A small network was shown many inputs. Here are its activations along a few directions, one row for each input.
In each table, some parts of the input vary, and every possible input appears once, in random order.
A made-up example of a description, with smaller parts first: one of 6 places along a line, together with either a single point or one of 9 places along a line or (one of 2 separate values, together with one of 8 places around a ring).
Shared parts are said once, and a part with two or three values counts as separate values.

Other details of the inputs vary at random and push rows far along two fixed directions, the same in every table; ignore that.

Rows:
r1: [ 23 -13  11  94  46 -42  20  46   2  12 -14  13 -35]
r2: [ 16 -49 -35 -45  45   5  35 -42   7   8  22  17 -52]
r3: [-17  -7 -15 -67 -56  70 -24 -26  28   3   0 -19  38]
r4: [-15 -11  -7 -87 -34  57 -39 -10  14  -3  32  -5  31]
r5: [-19  24 -19 -48 -64  54 -13 -29  36   8  35 -22  42]
r6: [ 18 -15 -41  -2   9   3  45 -60  37  10  31  15 -56]
r7: [ 25  -1 -10 101  47 -32  13  44  35  -2 -30 -12 -32]
r8: [-17 -13  -3 -69 -58  67 -28 -24  15   7  11   0  29]
r9: [ 22 -30   5  59  83 -25  -4  26  33 -34 -38  -3 -18]
r10: [  7   3   7  90  49 -52  36  50 -24 -26  -3   0 -38]
r11: [  7 -33 -61 -13  18  10  13 -59  25  23   4  16 -64]
r12: [-13 -10  -4 -76 -56  53 -11 -28 -27   5  10   3  44]
r13: [ 15 -50 -31 -28  21  14  46 -57   8  17   2  21 -53]
r14: [-12  -7  -9 -94 -31  44 -22 -14 -28  -4  30  -1  45]
r15: [  0   6  -4 100  52 -35  25  52  31 -26 -14 -24 -42]
r16: [ 23  15 -18 -58  24 -47  58 -65 -11  12 -13  14 -60]
r17: [ 18 -20 -53 -25  22  -4  30 -70 -32  19  -1  -1 -52]
r18: [ 36  -2 -51 -16   5  -9  54 -37 -27  24  23 -13 -62]
r19: [ -6  19 -25 -59 -74  37  -7   2 -27  26  42 -11  30]
r20: [ 16   1 -26 -54  20 -52  56 -57   4  13  -8  31 -56]
r21: [-22  49  52  38 -23  -3 -27  74 -52 -26   7 -35  47]
r22: [ 15 -20 -33  -6  13  -4  57 -58  16  20  36  20 -50]
r23: [-38  29  52  46 -26   3 -30  87 -16 -12  18 -15  45]
r24: [ -3  42  63  40 -18  -2 -33  33 -41 -19  -6 -12  75]
r25: [-23  34  73   4 -26 -36 -60  48  25 -13 -34  11  56]
r26: [-12  17 -24 -52 -76  52 -22   5  16  29  43 -14  17]
r27: [-35  34  45  50 -28   9 -42  86   5 -22  13 -21  39]
r28: [ 10  -1  44  49  60 -87  19  17  19  -1 -46  36 -31]
r29: [ 30 -21  29  62  61 -30  20   1 -35 -22 -53   5 -16]
r30: [-23  37  60   7 -25 -36 -56  47  38 -18 -44 -11  65]
r31: [ -5   5  -1 -97 -27  45 -21 -22 -42  -6  25 -19  40]
r32: [ 26  -3  19  91  54 -51  30   8 -13 -18 -16  23 -11]
r33: [-31   4  46  39 -13  11 -69  47 -17   7 -24  10  65]
r34: [ 11 -31 -61 -21  19  -5  29 -62 -17  20   3  18 -48]
r35: [-27  16  26  47 -13  20 -78  46  17  -7 -41 -14  68]
Description of these inputs: one of 5 places along a line, together with either a single point or one of 6 places along a line.
Changing only the place on the line of 5 turns r34 into r33. The same change can be made to r32. Which row results? -> r22
Which other rows agree with r16 in the place on the line of 5? List them by row number. -> r17, r18, r21, r24, r29, r31
Change only the place on the line of 6 in r3. List by row number the other rows that result. -> r5, r7, r9, r15, r35
Which other rows agree with r4 in the place on the line of 5? List them by row number. -> r6, r8, r11, r25, r26, r27

Rows:
r36: [ 10  28  47  50  12 -47   3  30 -10 -13 -36   7  26]
r37: [ 16 -32 -46 -25  34 -18  47 -90  20  13   0  26 -72]
r38: [ 17 -12  12  91  80 -76  13   8  -8  -8 -58  23 -45]
r39: [-17  -7 -42 -58 -27  54  -9 -14  39  -5  30 -34   4]
r40: [ 33 -39 -54 -16  28  -3  74 -68 -23  15  16  13 -68]
r41: [ -2 -15 -31 -63 -37  42  -2 -35 -25  25   7  -2   1]
r42: [-26 -13 -30 -51 -43  42  -5  -1  48  19  45  -5  -2]
r43: [ 33 -13  24  82  94 -70  32  30 -27 -21 -22  13 -42]
r44: [ -7  20 -46 -36 -50  44  13 -24  -5   3  44 -32   4]
r45: [ 15   1 -40 -61 -19 -12  29 -56  11  26  -7   0 -40]
r46: [ 35 -20   6  92  86 -65   8  13 -13  -3 -53  22 -38]
r47: [-19 -20   0 -83 -37  61 -31  -7  -1  -3  11   1  38]
r48: [  24  -32  -85   20   28  -21   72  -49   33   38   22   12 -117]
r49: [  29  -24  -76   25   24  -22   91  -51   22   25   42   18 -111]
r50: [  5  32  56  33  24 -48   5  51 -15 -20 -27  -2  13]
r51: [ -4  23  70  31 -14 -16 -49  34  14 -14 -48   3  65]
r52: [ 11   3  17  97  40 -45  26  64   2 -12  10   4 -46]
r53: [-17   7  79  41 -20  32 -76  58 -22 -17 -40   5  99]
r54: [-31  10  -9 -37 -77  59 -27  -6  32  31  42  -5  36]
r55: [ -4 -18 -22 -86 -12  32 -16 -32  13   3  20   8   9]
r56: [ 27  -1   0 108  77 -48  36  46  -5 -37 -12 -22 -60]
r57: [-35   1   3 -91 -40  31 -37 -18  13  -5  14   3  37]
r58: [ 18  -9 -42 -46  -2   2  38 -59 -20  19  31  10 -24]
r59: [-32  30   9 -84 -48  20  -8  -9 -32   3  38  -9  29]
r60: [-15  20  77  36 -15  13 -85  51 -14 -14 -32   8 103]
r61: [ 16  -9   4 106  60 -17   4  20  30 -20 -35 -12 -19]
r62: [-21  20  86  30 -18  11 -54  89 -57 -26 -12 -16  87]
r63: [-28  27   0 -68 -60  22 -10 -29 -27  11  30   1  42]
r64: [-11  13 -55 -43 -47  48  -5 -22   7  17  24 -36  -2]
r65: [-23  28  87   6 -20  -8 -77  76  19 -32 -47  -4  94]
Changing only one part turns r59 into r63. The same change can be made to r50. Which row results? -> r36
What do these inputs look like to the network? -> one of 5 places along a line, together with either one of 2 separate values or one of 4 places along a line
Change only the choice among 2 separate values in r44. List by row number the other rows that result. -> r49
Which other rows agree with r55 in the place on the line of 5? List them by row number. -> r39, r42, r47, r57, r65

Rows:
r66: [ 23   4  -8  53  30 -28  29   8 -24  -6  -6 -11 -31]
r67: [ 18 -30 -40 -39  49 -40  45 -53 -17  -2 -24  22 -47]
r68: [ 18 -19 -16  59  40  -6  10  -2   1 -10 -20 -12 -23]
r69: [-28   7   9 -38 -43  45 -43  14  10 -13  13 -18  42]
r70: [ -4  -1  -4 -10 -13  29 -13  13  -4   6  18   1  20]
r71: [ 17 -19  47  30  49 -38 -30  17 -18  -2 -62  24  -2]
r72: [  9 -19 -26  -1  15   0  16 -14  14  -1  16  13 -35]
r73: [-14  36 -27 -80 -71  27   6 -30   4  22  33 -17   5]
r74: [ -9  16  38  72  13 -15 -39  47  23 -17 -47  -8  32]
r75: [-17   0 -41 -73 -66  51   9 -45 -21  29  52 -11   5]
r76: [-27  13  14 -42 -51  21 -18  10   6  13  26  -5  37]
r77: [ 13   8  14  50  38 -24  20  33 -18 -13  -9  -7 -17]
r78: [ 25 -18 -33 -40  53 -31  44 -95   2   5   2  23 -56]
r79: [ -1   1  33 -69 -47  33 -12 -26 -13  -3  -9  12  57]
r80: [-30  17  58  38 -17   0 -45  61 -13 -19  -4   3  53]
r81: [  7 -14  12  48  40 -23  -1  24  31 -14 -27  -6 -11]
r82: [ 11  14  30  52  30 -46   8  44   4 -14 -18  -7  -5]
r83: [-10   3  39  61  21  -9 -11  50 -18  -8 -11   5  20]
r84: [ 18 -32 -46   3  45   8  42 -35  17   1   4  -4 -62]
r85: [ 10 -15 -50  -5  15 -22  57 -56  23  25  10  17 -77]
r86: [-16  23  38  29 -44  31 -67  57 -25  -6   0 -11  89]
r87: [-17  17 -32 -74 -71  43 -14 -31  20  28  32  -1  19]
r88: [  7   5 -11  -6   7 -14  23  -3  -4 -11  16  -5 -33]
r89: [ -4   1   0 -18 -20   9 -15  11  20   8  14   1  19]
What do these inputs look like to the network? -> either one of 4 separate values or (one of 4 places along a line, together with one of 5 places along a line)
